A small network was shown many inputs. Here are its activations along a few directions, one row for each input.
In each table, some parts of the input vary, and every possible input appears once, in random order.
A made-up example of a description, with smaller parts first: ring(8) and (point or line(9) or (values(3) and line(6))).
Shared parts are said once, and a part with two or three values counts as separate values.

Rows:
r1: [ -8   2 -10  23  47  15  24  15  37 -20 -11  29  65  28  52   6]
r2: [-53 -18 -51 111  26  12  21 -69 -12  12 -42  65  19  19  17 -30]
r3: [-12  -9 -28  -9 -54  -2  21  -8 -31  -3  38 -16 -94 -20 -48   0]
r4: [  41   14   66 -115  -26  -19  -58   28    1   13    6  -58  -11  -21
  -32   25]
r5: [ 37  14  54 -86 -45   0 -45   7 -21  -4  25 -54 -29 -16 -12  12]
r6: [-26 -13 -78  84  30  13  59  -9   5  -6   7  60  27  27  16   2]
r7: [ 18   2  32 -21  56 -18 -39  26  32  -4 -44  24 111  14  56  10]
r8: [ -5  19  11   7  47  -3 -12  20  30  -5 -29  23 104   5  58  18]
r9: [ 10  14  40 -63 -35  -4 -16  10   5   5  11 -50 -56 -16 -33   5]
r10: [ 20   2  11 -28 -39 -15  12  20 -23  -4  17 -36 -74 -24 -46 -23]
r11: [-33  -9 -10  34 -59  11  -9 -59 -30  31  17 -31 -84 -36 -60  -2]
r12: [ 10 -18 -38  63  51   9  43  20   8 -15   4  43  22  40  32 -23]
- What do these inputs look like to the network? => values(2) and line(6)
- The inputs of r6 and r3 match in every part but the values(2) part. If r7 is changed in the same way as r6 into r3, which row does it become? => r4
- Which other rows does r11 become when the values(2) part takes its other values? List them by row number. => r2

Rows:
r13: [-26  -5   1  22   4   6 -12 -25  13   7 -15  12  35  -2  13  11]
r14: [-14 -27 -10 -10   6  -9   3 -13   0  -9  -8  39  34   4   5   6]
r15: [  3  13  16 -26 -12   3 -12  11  -4   5   9 -15 -14   0  -5   3]
r16: [-12 -20 -20  24 -35  12  21 -35 -35   2  24 -12 -92  -8 -46 -27]
r17: [ 19   3 -16  22  22  -6  12  21   6  -7 -13  12  21  22  11 -11]
r18: [  1   9  20 -24 -14  -1 -10   5  -6  -1   5 -21  -7  -6  -6  10]
r19: [  1   9  16 -23 -19   2 -17   1  -8  10   9 -17  -6 -11  -1  11]
r20: [-12   1 -10  21  10  -1   1  -8  17   5   0  14  27   7  22   7]
r21: [ -2   4  17 -24 -17   7 -20 -13  -4   8  11 -24   0 -18  -5  19]
r22: [-10   5  -7  19  17   5   3  -2  15  -3  -6  14  21   8  19   8]
r23: [-2  0 -8 19 18  5 14 11 11 -6 -2 10 24  7 18  0]
r24: [ 29   7  17 -19   1 -14   1  35   2   1  -2 -18 -22  -3 -16 -15]
r25: [ 29   6  16 -23  -2 -13   0  25   1   0  -1 -21 -17   4 -16 -13]
r26: [ 22   0 -17  20  26  -6  16  24  12  -5 -12  12  20  20   9 -13]
r27: [ -6   1  19 -23 -19   8 -35 -25   0   3  -1 -23  -4 -19  -4  22]
r28: [-14   3  -2  21  13   9  -2 -21   9   4  -8  14  30   4  19   9]
r29: [-27 -21 -57  70 -17  12  41 -33 -26   1  16  29 -54  -3 -24 -16]
r30: [ -5 -13  11 -55 -13 -19 -14 -14 -17  -1   0   8  -6  -8 -14  10]
r31: [ 19  11  15 -23  -1  -5  -9  20  -3  -2   0 -15 -22  -6  -7 -11]
r32: [  7   4 -10  20  23  -3  10  15   6 -11  -8  11  21  11  17  -8]
r33: [-11   3 -11  18  17   7  11   7  11   2   1  12  24   6  18   1]
r34: [ 10   7  18 -26  -7   0  -2  15   1  -2   1 -20 -15  -9  -6  -1]
- The inputs of r19 and r20 match in every part but one. If r31 is changed in the same way as r19 into r20, which row does it become? => r32
- What do these inputs look like to the network? => values(2) and (point or line(10))

Rows:
r35: [13 24 -1 31 34 20  8 37 31  0  7  0 48 15 38  9]
r36: [-16  -5   2 -56 -34  -7  -9 -16 -30   9  24   5 -28  -7 -34  12]
r37: [-27  19 -23  63  12  20  16  -9   9   7  20   8  19   6  22  15]
r38: [-16 -17  10  -4 -30  26 -14 -61 -23   3  -8 -18 -56 -22 -45 -18]
r39: [ -4  -4  -7  38  24 -12 -13  -2  11   3 -40  17  52  -8  22 -15]
r40: [ 17  -4  39 -84  -2 -19  12  24   6 -16  -1 -13 -14   4 -10   4]
r41: [ -2  -5   7 -61 -35 -25 -18   7 -21   3  12  -1 -17 -14 -26  26]
r42: [-28  10   0   0 -47  27   1 -37  -7   9  34 -40 -71 -11 -18   0]
r43: [  4  -6  18  22  48  -9   7   9  34  -6 -48  11  45  22  27 -25]
r44: [ 28  -4  47 -42  11  -8 -18   4  12  -8 -28 -37 -17  -2 -15 -18]
r45: [-33 -20  -8 -46 -40  10   7 -43 -29 -14  25   3 -54 -14 -32   0]
r46: [-47   1 -29  70  -2  37  33 -36   7 -11  18   6  -5   5  22   3]
r47: [ 29  32  36 -32 -13   5 -17  34  14   0  23 -43 -22  -6   8   6]
r48: [  5   0  10  25  35 -13 -10  12  31   4 -39  19  53   9  29 -24]
r49: [ -5 -15 -28  -5  16 -10   7  15   7  -6  -6  42  57  -1  22  20]
r50: [ 28  -7  45 -37  -6 -16 -37  11  13   4 -19 -34  -6  -8 -16 -14]
r51: [-39 -21 -16  63  -1  17  16 -62   2  -3 -27  30   4   3   9 -18]
r52: [  7 -12 -10 -19  34 -12   9  25  27  -9  -4  42  59  17  29  13]
r53: [ -1  28   7  -8 -29  14 -14 -12 -13  25  36 -37 -47 -13 -13  15]
r54: [ 16  -4  23 -19 -20 -10 -44 -14 -20  15 -13 -25 -19 -22 -27   0]
r55: [ 22  -2  32 -22 -12 -14 -37 -10 -16   3 -18 -34 -11 -25 -24  -6]
r56: [-47 -40 -39  22  -4  17  34 -44  -6 -24   7  52   5   8  13   9]
r57: [-32 -30 -31  13   4  -6  19 -15  -3   0   9  49  34  14  15  19]
r58: [ 18  28  18 -18 -30   4 -17  19  -5   2  21 -47 -26 -23   3  15]
r59: [ 28  35  41 -37   2  22   0  27   6  -7  11 -45 -28  11   3  -3]
r60: [ -4 -10  24 -15 -25  -1 -26 -31 -15  27 -10 -23 -33 -18 -40  -4]
r61: [ -3  23 -18  45  21  15   9  24  22   2   5  -5  45  -6  29  18]
r62: [  7  -1  14 -68 -28 -21 -14  14 -28  -8  15  -7  -2 -17 -19  11]
r63: [ 15  28   9 -11 -32   4 -24   9 -11  20  28 -41 -36 -21   1  25]
r64: [ 28 -23 -68  85  35 -16  76  38 -29 -12  -2  44 -53  30 -15 -68]
r65: [  6  -2 -11 -24  42  -5  23  15  29 -24 -17  37  49  33  26   4]
r66: [ 9 24  5 26 45 24 29 31 34 -8 -3 -5 37 28 38  0]
r67: [-19  -8  -9  53  13  -2  -3 -37  -1  15 -23  30  29   7  12  -8]
r68: [ -8  -3 -16  46  17 -10 -24 -14   0  15 -32  27  41   3  17  -2]
r69: [ -9  22 -29  55  17  13  -1  12   9  11  12   2  35   4  22  28]
r70: [  57  -10  -40   24  -23  -24   54   42  -34  -11   13  -12 -111   14
  -79  -63]
r71: [ 18  -4  35 -80 -10 -23 -17  31  -4 -10  16  -7  -4  -2  -9   8]
r72: [-11 -18 -39   4  13 -12  -1   2  -7   1   1  49  48  11  15  27]
- The inputs of r59 and r66 match in every part but one. If r36 is changed in the same way as r59 into r66, which row does it become? => r57
- What do these inputs look like to the network? => values(2) and (point or (values(3) and line(6)))
